These are the activations of a small neural network, seen along a few directions. Each row is one input.
Each table varies a few parts of the input and shows all the possible inputs, shuffled.
A made-up example of a description, with smaller parts first: line(4) and (point or ring(9) or (values(3) and ring(8))).
Shared parts are said once, and a part with two or three values counts as separate values.

Other details of the inputs shift rows strongly along three fixed directions, in all tables alike. That doesn't count.

Table:
x1: [  8 -77  53 -11  12 -28  10 -28 -19  57 -15 -45]
x2: [  3  43  79 -44  63  60   9  35  10  85  58 -73]
x3: [  9 -25 -15   6 -24 -22  26  -9 -26 -42 -23  31]
x4: [ 11 -27 -13   6 -10 -31  -3 -12  -5 -39 -31  43]
x5: [ -4  94  50 -28  47  62  10  61  11  37  63 -21]
x6: [-17 -42  83 -51 -20 -50  -8   8  25  51  23 -55]
x7: [ 23  20 -45  16  63  80  -4 -22 -20 -12  -7  36]
x8: [ 11 -74  50  -5  21 -42  14 -18 -19  57 -22 -46]
x9: [  1 -16 -27  14 -31 -22 -15 -22   3 -27 -33  33]
x10: [ 13 -21 -20   9  -9 -39  18   3 -19 -38 -36  33]
x11: [  1 -29 -48 -10 -19 -15  -9 -32   1 -37 -11  23]
x12: [  2 -42 -59  23 -22 -13  18  -4  13 -41  -2   8]
x13: [-12 -55  31  18  -3 -36 -21 -34  -5  73 -25 -59]
x14: [ 11 -82  34  33   8 -37  10  -6  11  61 -11 -57]
x15: [-21 -43  50 -66 -12 -49  11  12  14  47  36 -80]
x16: [  5 -38 -48  31 -31 -11  22  -4   9 -41  -4  10]
x17: [-24  52  30 -46 -43 -44  16  63  32 -39  28  10]
x18: [ 14  47 -32  59  36  68 -15 -17 -22   3 -25  33]
x19: [ 28  29 -38  27  47  80  -9 -28 -17  -7 -10  36]
x20: [-11 -11 -43  25 -32 -27  -6 -13 -18 -31 -18  14]
x21: [-20  41  22 -59 -45 -34  18  56  22 -44  50  10]
x22: [ -4 -10 -30  24 -25 -33   7   0 -16 -31 -40  20]
x23: [ 32  34 -22  39  47  68  20   0 -43  -8 -22  37]
x24: [  3 -86  20  27  -5 -22  14 -15  -3  62  12 -68]
x25: [ 17  44 -31  52  43  67 -21 -18 -10   8 -31  42]
x26: [-13 -10 -44  23 -35 -24 -14 -22 -10 -27 -16  20]
x27: [ -1  94  61 -24  33  74 -24  38  38  43  53  -9]
x28: [  8 -33 -31  44 -37 -16  22   3   4 -37 -12  19]
x29: [ 20  44 -31  55  41  64   6   1 -36  -3 -28  28]
x30: [ 28  29 -33  33  46  75 -10 -22 -25  -2  -5  43]
x31: [ -5 104  60 -10  53  50 -21  60  37  41  38 -15]
x32: [ -4 -58  35  14   5 -41 -27 -34   4  74 -25 -50]
x33: [ 35  25 -12  31  52  76  16 -13 -36 -13 -15  47]
x34: [-10 -55  32  19  -1 -39 -13 -25 -13  68 -28 -64]
x35: [ 21   3  54   5  87  84 -10 -13 -22  98  27 -45]
x36: [ 13 -21 -17  10 -15 -32 -11 -18   2 -33 -31  41]
x37: [ -2 -20 -44   3 -33 -12 -14 -32   2 -33 -17  20]
x38: [-12 -63  15   2  -7 -21 -22 -48  -1  70  -7 -67]
x39: [-24  55  29 -37 -38 -52  -1  66  42 -37  22  10]
x40: [-23  33  23 -68 -45 -21  -1  35  43 -49  50  13]
x41: [  8 -34 -31  42 -29 -21  20   6  10 -36 -20  23]
x42: [-16 -64   4   1   6 -30 -15 -35 -11  64 -10 -79]
x43: [ 22  34 -40  38  41  76 -18 -23 -20   3  -9  39]
x44: [-21  27  16 -81 -31 -24  11  38  41 -53  55  12]
x45: [  8 -20 -19  11 -33 -18  -5 -25  -8 -34 -21  34]
x46: [  6 -30 -33  -7 -18 -17  26 -16 -21 -46 -15  22]
x47: [  5 -68  44  -2   3 -28 -14 -37  -5  66 -17 -47]
x48: [ 26  40 -27  48  45  63  19   2 -42  -5 -24  32]
x49: [ 19  47 -30  59  55  55 -21 -11 -12   5 -35  40]
x50: [ -6 -24 -55  -5 -24 -13 -17 -32   6 -32 -15  19]
x51: [ 16  47 -31  60  37  65  -7  -8 -29  -2 -27  28]
x52: [-12  97  45 -21  36  71 -28  38  37  47  64 -14]
x53: [  6 -73  48  -7  12 -33  18 -21 -23  58 -19 -50]
x54: [-37  55   9 -44 -53 -31  -9  43  44 -41  42  -6]
x55: [-20  35  28 -63 -42 -31  20  51  25 -47  53  16]
x56: [ -1 -18 -44   7 -23 -25  22  -9 -24 -40 -20  11]
x57: [ 16 -30  -9   2  -6 -32  13 -10 -12 -43 -29  43]
x58: [  6 -16 -25  15 -21 -31 -19 -18   7 -28 -35  37]
x59: [-30  45   2 -64 -36 -35  14  53  35 -44  46  -4]
x60: [-39  47  -3 -58 -48 -27 -23  30  61 -35  47   3]
x61: [-18  51  32 -44 -34 -53  13  66  36 -40  26  14]
x62: [ -9 -64  16   4   0 -30   2 -26 -21  62 -13 -78]
x63: [-36  48  -1 -57 -41 -34   1  52  41 -42  43  -8]
x64: [ 32  34 -22  37  57  64  18   3 -36  -6 -30  40]
x65: [ 25   0  58   0  91  83   6 -11 -28  94  29 -44]
x66: [  0 -83  20 -25  19 -24  15 -32 -21  54  -2 -65]
x67: [-18  31  27 -73 -40 -22  15  37  36 -54  52  14]
x68: [-17 -15 -59   9 -25 -21 -16 -28   2 -31 -18  11]
x69: [-13 -11 -49  17 -33 -20 -12 -28  -3 -31 -20  12]
x70: [ -9 100  57 -15  31  70 -26  39  39  46  52 -12]
x71: [ -7 -14 -42  20 -29 -28   8  -4 -25 -33 -19  14]
x72: [  6 -27 -15   7 -28 -17   3 -19 -16 -39 -21  36]
Description of these inputs: line(6) and (point or ring(11)).
The inputs of x36 and x30 match in every part but the line(6) part. If x32 is changed in the same way as x36 into x30, which row does it become? -> x52
The inputs of x11 and x45 match in every part but the line(6) part. If x50 is changed in the same way as x11 into x45, which row does it become? -> x27
Start at x1 and move only the ring(11) part, one step at a time. The first step leads to x6. Which rows follow, in order? -> x47, x9, x25, x13, x34, x22, x17, x64, x53
Which other rows does x23 become when the line(6) part takes its other values? List them by row number. -> x2, x10, x15, x21, x64
Start at x59 and move only the line(6) part, one step at a time. The first step leads to x56. Which rows follow, in order? -> x5, x48, x17, x61

Table:
x73: [ -2  62  48 -37  42  64  13  52  31  24  65 -22]
x74: [ 15 -80  -1  26 -12 -36  23 -15 -17  21 -19 -27]
x75: [ 30 -25  14  59  47  30  -3 -30 -26  48 -33   1]
x76: [ 18 -64  57  -6  46   2  10 -34 -36  88 -15 -69]
x77: [-18  15  57 -51 -28 -33  19  50  28  17  44 -51]
x78: [  7 -28 -26  20 -25 -16 -15 -30   3 -19 -22  37]
x79: [-20   8   2 -19 -58 -52 -17  -1  16 -40  -3  16]
x80: [-26  21  43 -72 -21 -28  -3  19  19  -3  44 -15]
x81: [  3 -76   1  -5 -11 -28  -7 -52 -10  25 -21 -20]
x82: [ 20 -48 -43  44  38  40  15 -47 -35  13 -26  -1]
x83: [ -2 -47  39   1  31   0 -24 -48 -29 108 -13 -68]
x84: [ 23  -3  23  16  73  76 -26 -44 -25  91  -9 -42]
x85: [-25  -4 -42 -21 -27 -71  -2  18  16 -41 -13  -2]
x86: [ -3 -34 -15  26 -48 -48 -10 -13   3 -42 -31  38]
x87: [ -7  57  33 -15 -14   8 -25  33  43 -16  36  23]
x88: [ -6 -17   1 -11 -39 -39  24  26  10 -25   7   0]
x89: [ 43   0 -48  57  41  50  16 -23 -44 -27 -54  66]
x90: [ -6  -5 -18  24 -28 -27  13  -1  -9 -21 -20  -1]
x91: [ 12  28 -46  39  13  25  18   8 -37 -25 -24  31]
x92: [ 37  19 -14  41  70  95 -24 -32 -13  34  -9  24]
x93: [  9 -14  39  19  31  23  14  11  -5  70   5 -51]
x94: [-11  10  49   6   3   9 -11  29  30  44  33 -41]
x95: [-14 -40   7 -39 -40 -46  -7 -25   5  -8  -3 -14]
x96: [  8 -36  36 -20  11  -6   4  -5   5  17  13 -10]
x97: [ -2 -31 -17 -20 -34 -57  16 -11 -29 -46 -20  25]
x98: [  2 -53  32 -11  12  -5  15  -1   4  40  24 -47]
x99: [ -5  44  54 -54  15  25   6  39  33   0  47   3]
x100: [ 42  92 -20  50  66 105   4  30  -9 -30  -8  86]
x101: [-10   1  32 -32  19 -31 -17  19  41  24   2 -24]
x102: [-16  -2 -15 -34 -68 -60  30  35  25 -84  22  29]
x103: [-13 -71 -27  21 -69 -85  -7 -40 -22 -39 -60  13]
x104: [  2 -18 -58  61   1   5  -2 -30 -48 -11 -48  13]
x105: [  3 -17 -18  -2   9  13  22  -6 -18 -10  -4  -9]
x106: [  3  52 -63   8  15  52   2   0 -17 -47   6  45]
x107: [ -8 -10  12 -27 -26 -13 -19 -12  23   1   9  -2]
x108: [ -3 -15   4  -4 -26 -46   6  -1 -24 -10 -24   7]
x109: [  8  48 -53  32   0  47  -6  10  17 -43   7  59]
x110: [ -4  59 -59 -15 -30  10 -17   2  -1 -85  -5  79]
x111: [  7 -16 -20  10  28  35  12 -24 -22  14  -3 -18]
x112: [ -6 -14 -41  30 -30 -16  -7 -21 -12 -25 -24   3]
x113: [ 19 -66  -3  38   0 -23  10 -36 -34  19 -54  -1]
x114: [-13  68  48 -11   5  21   7  54  39  18  46 -17]
x115: [-12  -6  -2  13 -25 -12  -9   0  15   3   5 -16]
x116: [ 10  99  12 -25  52  90  -3  27  11 -20  35  38]
x117: [ -5  33 -65   6   2 -12   2  20  18 -63 -25  34]
x118: [ -8   8  19 -26   8  -6  21  21 -12  12  26 -28]
x119: [ 12 -25  17   7  70   8 -17 -23  -7  70 -35 -46]
x120: [-10 -86 -47   8 -63 -60  -5 -44  -3 -21 -25 -11]
x121: [  6 -46 -36  31  35 -12  -1 -20  -1  22 -40 -23]
x122: [  6 117 -41  30  30  75 -13  27 -15 -62 -11  93]
x123: [-17  41  27   0   1  19  -7  30  16  21  21 -28]
x124: [-19  25  26  -7 -12 -20   4  26   1  21  20 -32]
x125: [ -5 -16  78 -50   2 -24  10  18  20  41  34 -42]
x126: [ -2  11 -24 -27 -27 -15  13   6  -3 -76  -7  51]
x127: [  0 -25 -43  13 -16   3  -8 -32 -13  -7 -15  -8]
x128: [  9  39  25 -15  20  33  18  47  22  -8  48   4]
x129: [ 19 -23 -11  47  32  25  16 -16 -40  38 -33 -25]
x130: [-24  17  -2  -7 -28 -22 -13   8   3   1  17 -22]
x131: [ 40 -12 -57  52  51  65   3 -47 -35 -28 -36  66]
x132: [ 14   0  41  26  45  28  -6 -17 -23  67 -20 -32]
x133: [  6  -3  12  34   7   6   7   9   6  20   3 -12]
x134: [ -2  32  11   5  30  51 -10  -1   7  51  19 -34]
x135: [  2  67  36 -19   9  23   5  42  13  -5  14  15]
x136: [  9 -17  -8  -1  13  17   1 -23  -9 -10  -8  21]
x137: [ 12   3  30 -12  14   5  10   8 -11  18  -7  -8]
x138: [-33   8  11 -35 -63 -42  -5  23  48 -13  35 -14]
x139: [  9  41 -43  32  -9  23 -14  -9   1 -58 -23  72]
x140: [-20  -2 -24 -32 -22 -75 -13   9  14 -40 -23  16]
x141: [-26  -3  60 -14 -19 -20  -7  28  33  50  32 -62]
x142: [ -5 -20  18 -33   4 -18   6  -8 -22   6   2 -11]
x143: [-11  15  -6 -19 -27 -29  21  33  -7 -26  12   2]
x144: [ -1  14  55 -31  30  21  20  26   6  49  40 -59]
x145: [ 12  58 -25   8  47  87   1   2  -4   1  17  11]
x146: [ 25 -42 -67  51  19  32  13 -40 -30 -30 -26  35]
x147: [ 12  69 -12  13  39  75 -17  -5  -1   5  -4  36]
x148: [  0  46  -5  -9  46  63   5  10 -14  14  31  -8]
x149: [-15 -50 -33  12 -31 -40  -7 -38 -23  17 -21 -25]
x150: [ -2 -29 -40  13  -4   2 -12 -35 -29  12 -13 -19]
x151: [  8 -34   6  19  15  13 -17 -41  -9  49 -22 -11]
x152: [ 23 -74  62   2  42  -3   7 -27 -19  83  -1 -55]
x153: [-11  16  -6 -27 -30  -4   0  22  40 -33  44  11]
x154: [-26  54  40 -41 -41 -47  -4  42  21 -24  27   9]
x155: [-15  -4  14 -29 -14  -1   0   8  27  12  37 -28]
x156: [ -5  14  48  -4  33  19 -29 -13 -12  75   9 -47]
x157: [-12 -50  -9 -12 -51 -40 -11 -11  26  -4  15 -22]
x158: [ 49 -15 -40  64  48  49  13 -26 -43 -14 -50  59]
x159: [  5 -40 -22  27 -40 -42  19   5  -1 -30 -18  13]
x160: [-19  30 -40 -33 -41 -22  22  31   0 -87  19  42]
x161: [-25  37  34 -25 -42 -22 -15  45  57  -9  57 -14]
x162: [  7 -73 -31  15  -7 -69 -11 -28   8 -16 -52   9]
x163: [-11 -18 -22  -7 -17 -55  -3  22  42 -28  -1  -2]
x164: [-18  64  60 -25  -5  13 -17  45  42  10  36   2]
x165: [-10   4  35 -41 -24 -44   8  23  -4  -1  10  -8]
x166: [ -4 -71 -21  -8 -18 -41  -8 -57 -36   9 -32 -13]
x167: [-21  16   8 -21 -74 -68   3  28  31 -66   1  42]
x168: [ 12  55   9 -16  25  56 -13  17  27 -14  35  39]
What do these inputs look like to the network? -> values(2) and line(4) and (point or ring(11))
The inputs of x73 and x98 match in every part but the line(4) part. If x115 is changed in the same way as x73 into x98, which row does it become? -> x161
The inputs of x103 and x86 match in every part but the line(4) part. If x137 is changed in the same way as x103 into x86, which row does it become? -> x158
The inputs of x109 and x149 match in every part but the line(4) part. If x94 is changed in the same way as x109 into x149, which row does it become? -> x104
List by row number the other rows that have the line(4) part and the values(2) part in common with x156. -> x80, x83, x97, x108, x110, x122, x140, x142, x154, x165, x166
Which other rows does x137 become when the values(2) part takes its other values? List them by row number. -> x77
List by row number the other rows that have the line(4) part and the values(2) part in common with x129. -> x77, x90, x105, x111, x112, x117, x123, x127, x134, x144, x145
